A small network was shown many inputs. Here are its activations along a few directions, one row for each input.
Each table varies a few parts of the input and shows all the possible inputs, shuffled.
A made-up example of a description, with smaller parts first: one of 6 places along a line, together with either a single point or one of 11 places around a ring or (one of 3 separate values, together with one of 5 places around a ring).
Shared parts are said once, and a part with two or three values counts as separate values.
In the rows, 128 means zero.

Other details of the inputs vary at random and push rows far along two fixed directions, the same in every table; ignore that.

Table:
row 1: [125 131 162 168 160 150 123 135 167 149 134 134 126 104 119 111]
row 2: [ 97 130  74  85  51  66 114 105 108  95 106 160 103 182 143 103]
row 3: [154 117 156 163 174 159 147 176 162 162 143  97 183 105 103 124]
row 4: [122 109 113 109  72 133 120 111 109  82 102 132 100 157 144 143]
row 5: [114 115  79  93  67 121 117 123  93  99 130 128 116 151 145 140]
row 6: [124 129 171 149 175 144 113 161 137 162 133  80 155  81 115 146]
row 7: [110  62 109 128  85 181 153 136  86 104 163  93 181 103 120 183]
row 8: [181  94 125 170  79 112 178  98 114  95 147  83 139 133 172 178]
row 9: [121 151 129 116 191 138 126 126 119 142 125 146 111 115 111 104]
row 10: [102 104  94 104  63 107 128 110  92  97 131 144 132 148 125 145]
row 11: [150 131 155 155 193 190 131 144 138 157 141 112 160 104 106 132]
row 12: [126 142 132 124 185 128 140 162 141 166 131 114 132 110 111 120]
row 13: [ 94 102  89 109  61 129 137 112  98  96 134 145 121 151 135 132]
row 14: [123  66 134 137  71 172 152 139 113  90 137  97 153 119 132 175]
row 15: [115 129 142 140 180 150 153 151 134 149 144 138 129 100 105 101]
row 16: [158  92 112 119  75 157 124 128 131 100 127 107 136 136 153 179]
row 17: [136 131 155 163 172 175 147 150 155 157 146 132 151 109 110 112]
row 18: [105 190 115  87 163  56 106 105 139 140 102 187  83 152 125  58]
row 19: [147 156 142 170 191  77 178 119 113 145 150 115 111 118 141  98]
row 20: [108 127 176 159 166 156 121 140 134 143 140 112 140  82 110 120]
row 21: [123  69  99 124  82 161 149 162  99 123 149  66 179 116 124 191]
row 22: [131 115 138 138 180 131 152 172 142 150 139 105 158 102 100 116]
row 23: [111 186 118  90 177  87 110 118 136 157 112 162  89 136 126  92]
row 24: [117 185 137 122 159 122 112  97 152 147 121 190  97 145 128  75]
row 25: [161  82 121 119  87 175 123 125 123 104 139  90 158 117 149 201]
row 26: [147 168 135 131 168 139 114 138 153 159 128 141 117 133 127  97]
row 27: [117 156 155 144 155 127 103 105 159 144 124 162 106 116 129 100]
row 28: [132 133 168 163 161 128 114 133 160 150 132 135 138 102 109 124]
row 29: [108 146 139 125 185 138 137 128 130 146 140 151 121 104 111 101]
row 30: [123 108 184 171 165 147 128 162 134 144 143  95 163  77  95 140]
row 31: [129  89 124 109  70 122 126 126 114  91 116 103 153 132 140 165]
row 32: [142 166 139 124 171 136 116 133 153 170 126 130 138 125 122 121]
row 33: [145 147 173 197 168  84 156 125 119 137 144  88 120 102 147 109]
row 34: [118 201 132 106 145  70  73  89 166 156  93 178  69 151 147  85]
row 35: [ 96 140  73  78  70 103 103  78  84  90 107 169  87 172 144 117]
row 36: [133 176 136 120 157 101 109 117 157 152 113 161 123 145 122  82]
row 37: [145 124 161 164 169 151 122 163 169 171 133  90 152  93 118 144]
row 38: [125 138 131 133 189 148 140 148 127 144 128 133 117 112 107 103]
row 39: [112 143 100  81  51  80 105 100 124  96  88 149  79 181 161 130]
row 40: [143 103 107 111  56 107 124 113 146  95 106 135 126 162 149 146]
row 41: [103 182 126 102 164  70 115 106 134 139 112 198  79 146 114  68]
row 42: [122 153  78 123  58  33 152  62  77  87 126 148  77 182 179 106]
row 43: [130  80 126 121  67 124 137 143 122  93 117  97 151 138 136 159]
row 44: [115 193 111  93 169  84 105 120 135 142 111 179  64 147 133  65]
row 45: [151  64 127 144  64 155 151 137 137  98 133 109 159 132 130 186]
row 46: [124  85 129 126  58 123 139 131 117  87 118 123 131 145 130 158]
row 47: [108  87  98 122  63 119 143 133  99 103 135 129 140 144 120 145]
row 48: [133 208 125  99 162 102  86  98 147 149 110 185  80 156 141  74]
row 49: [139 154  81  74  61 101 123  95 136 111  96 170  93 201 161 129]
row 50: [143  79 131 117  90 171 125 141 100  98 139  76 159 108 143 195]
row 51: [153 108 167 180 174 174 157 179 153 162 152 107 182  95  91 135]
row 52: [119 193 134 118 154  94  75  77 152 138  91 191  60 151 139  73]
row 53: [105 138 137 140 175 133 114 157 121 173 147  93 158  87 107 130]
row 54: [157  95 104 118  89 181 151 124 120 102 125 123 142 158 134 163]
row 55: [139 143 157 151 170 142 132 139 150 157 138 142 149 119 103 116]
row 56: [150  85 118 118  72 135 128 119 136  99 122 110 160 134 144 177]
row 57: [124 173 125 101 187 116 109 128 125 146 128 150 101 117 123  98]
row 58: [118 137 166 149 176 149 105 135 125 140 121 115 124  96 115 117]
row 59: [131 103 152 158 183 151 164 178 135 152 152 108 161  90  86 130]
row 60: [108  98  92  99  72 110 125 122  99 100 132 116 152 143 130 149]
row 61: [178 141 160 199 181 122 181 130 131 154 162  88 151 112 139 124]
row 62: [106 155 129 127 170 126  96 140 113 154 145 119 127 100 116 107]
row 63: [101 123  76  95  68 115 118 101  91  92 112 154  95 170 139 119]
row 64: [133 104 114 104  67 134 118 127 109  89 116 112 115 144 153 159]
row 65: [160  60 123 144  86 195 147 137 126  99 132  87 160 120 133 195]
Description of these inputs: one of 5 places around a ring, together with either a single point or (one of 2 separate values, together with one of 6 places around a ring).
Changing only the place on the ring of 5 turns row 57 into row 48. The same change can be made to row 38. Which row results? -> row 54
Changing only the place on the ring of 5 turns row 15 into row 13. The same change can be made to row 22. Which row results? -> row 2
Which other rows does row 40 become when the place on the ring of 6 takes its other values? List them by row number. -> row 1, row 16, row 37, row 45, row 65
Which other rows does row 19 become when the place on the ring of 5 takes its other values? List them by row number. -> row 8, row 33, row 42, row 61
Which other rows does row 9 become when the place on the ring of 6 takes its other values? List them by row number. -> row 18, row 23, row 29, row 41, row 57

Table:
row 66: [152 115  89  75  35 115 132  88 128  80 105 153 118 184 172 173]
row 67: [141 102  85  98  30 126 137 101 111  68 109 145 109 188 158 151]
row 68: [123  97 186 202 190 172 150 176 131 165 170  62 193  51  91 151]
row 69: [122  99  90  96  35 103 129  90  91  65 116 134 101 159 162 161]
row 70: [148  37 117 135  60 170 161 141  88  91 153  48 202 106 136 225]
row 71: [147 104  98  85  39 138 142  82 120  69 107 156 104 181 163 171]
row 72: [159  37 117 145  61 211 175 150 101  91 151  63 185 122 139 222]
row 73: [142  88 164 189 212 168 175 195 129 168 169  57 188  61  90 146]
row 74: [112 183 133 138 176  74 127 116 131 153 131 170 101 138 119  57]
row 75: [119 178 138 145 160  92 102 123 162 165 116 158  97 140 124  72]
row 76: [180  38 121 129  75 209 168 138 114  85 148  71 184 111 143 235]
row 77: [135 176 160 136 175 109 109 117 167 146 109 172  94 136 121  73]
row 78: [ 87 167 134  93 189 150  69 154 131 165 119 151 121 114  86 101]
row 79: [113 189 142 147 158 101 103 109 150 160 118 168  89 142 129  69]
row 80: [156 109  93  80  48 128 130  86 118  72  98 141 110 179 167 175]
row 81: [ 83 153 128  98 194 163  74 148 139 158 132 151 121 100  94  95]
row 82: [166  41 109 139  64 202 163 146  99  90 153  61 178 117 146 220]
row 83: [139  99  80  95  30 118 135 104 117  78 104 140 104 187 161 159]
row 84: [ 50 215 108  57 163  94  51  93 144 153  82 240  44 162 115  21]
row 85: [127 165 149 158 163 117 111 132 154 156 129 145 120 130 116  79]
row 86: [107 184 136 138 180  86 133 115 124 150 124 165  81 132 124  64]
row 87: [116 181 130 135 183  83 124 115 121 148 128 156  81 123 129  68]
row 88: [133 102  75  88  46 102 162  98  86  67 120 149 110 183 154 145]
row 89: [140 113  79  88  26 115 131  99 115  86 113 136 118 183 171 161]
row 90: [155 115  90  81  44 121 126  78 120  80 104 147 120 181 166 175]
row 91: [102 182 147 145 164  72  93 107 136 151 125 157  89 117 128  71]
row 92: [137 120 161 169 209 147 162 182 127 166 160  74 165  73 106 126]
row 93: [ 99 168 149 142 163  68 103 126 147 147 109 154  84 126 119  70]
row 94: [166  99 189 180 208 197 151 192 164 166 154  60 193  58 104 165]
row 95: [134 108  66  88  44 104 153  83  82  76 133 141 114 170 162 160]
row 96: [145  27 123 142  57 175 172 153  92  75 151  64 191 113 128 213]
row 97: [149 119 171 186 200 176 132 177 141 171 145  66 167  75 107 135]
row 98: [160  97 183 186 204 186 147 179 170 176 158  75 198  65  94 160]
row 99: [125  99  93  91  37  99 128  94  91  68 107 123 110 164 160 163]
row 100: [147 100 165 183 218 171 166 185 114 167 167  49 188  57  97 148]
row 101: [146 123 165 189 192 173 129 164 145 174 162  81 168  73 110 132]
row 102: [134 173 153 132 175 100 107 120 173 152 105 167  89 136 123  84]
row 103: [141  92 161 191 208 165 173 189 131 176 176  60 201  60  88 148]
row 104: [134 180 155 136 168 105 107 109 171 151 116 173 105 137 119  75]
row 105: [ 61 236 105  38 151  65  42 107 145 159  76 240  34 174 113  27]
row 106: [126 187 155 136 169 108 107 101 165 155 115 177  95 136 127  82]
row 107: [147 118 173 182 195 174 139 188 151 171 151  67 169  76 110 134]
row 108: [122  97  93  87  29  96 135 104 100  68 109 126 110 166 163 162]
row 109: [ 95 175 157 147 163  83 108 116 134 144 115 159  82 122 123  70]
row 110: [131  89 186 201 190 167 148 185 134 163 170  64 203  55  87 144]
row 111: [135 113  68  82  48  96 149  85  82  81 122 135 119 177 162 157]
row 112: [149  42 102 136  70 183 198 140  80  92 169  68 197 117 133 218]
row 113: [ 95  98  59  36  36 153 105 110 103  76  99 180 121 172 125 141]
row 114: [142 114  78  92  32 119 125  88 107  85 110 132 118 182 167 161]
row 115: [ 83 157 122  96 176 141  84 159 149 168 110 169 118 108  76  88]
row 116: [ 98 173 147 145 161  63 100 120 149 156 116 158  97 125 119  69]
row 117: [119 169 134 135 177  89 134 133 131 159 138 133 119 120 124  86]
row 118: [134 188 150 135 177 103  96 102 162 157 117 174  94 128 135  85]
row 119: [101 181 150 137 160  66  99 122 145 155 118 149  99 122 129  71]
Describe the family of inputs behind these rows. -> one of 6 places around a ring, together with either a single point or (one of 2 separate values, together with one of 4 places along a line)
Changing only the place on the ring of 6 turns row 109 into row 96. The same change can be made to row 112. Which row results? -> row 74
Changing only the place on the ring of 6 turns row 110 into row 70. The same change can be made to row 77. Which row results? -> row 80
Which other rows does row 82 become when the choice among 2 separate values takes its other values? List them by row number. -> row 101
A walk changes only the place on the line of 4. It starts at row 87 and steps to row 69. List the rest of the walk in order. -> row 82, row 76
Which other rows agree with row 102 in the place on the ring of 6? List them by row number. -> row 73, row 75, row 83, row 93, row 98, row 103, row 115, row 116
Which other rows does row 66 become when the place on the ring of 6 takes its other values? List them by row number. -> row 90, row 98, row 104, row 106, row 118
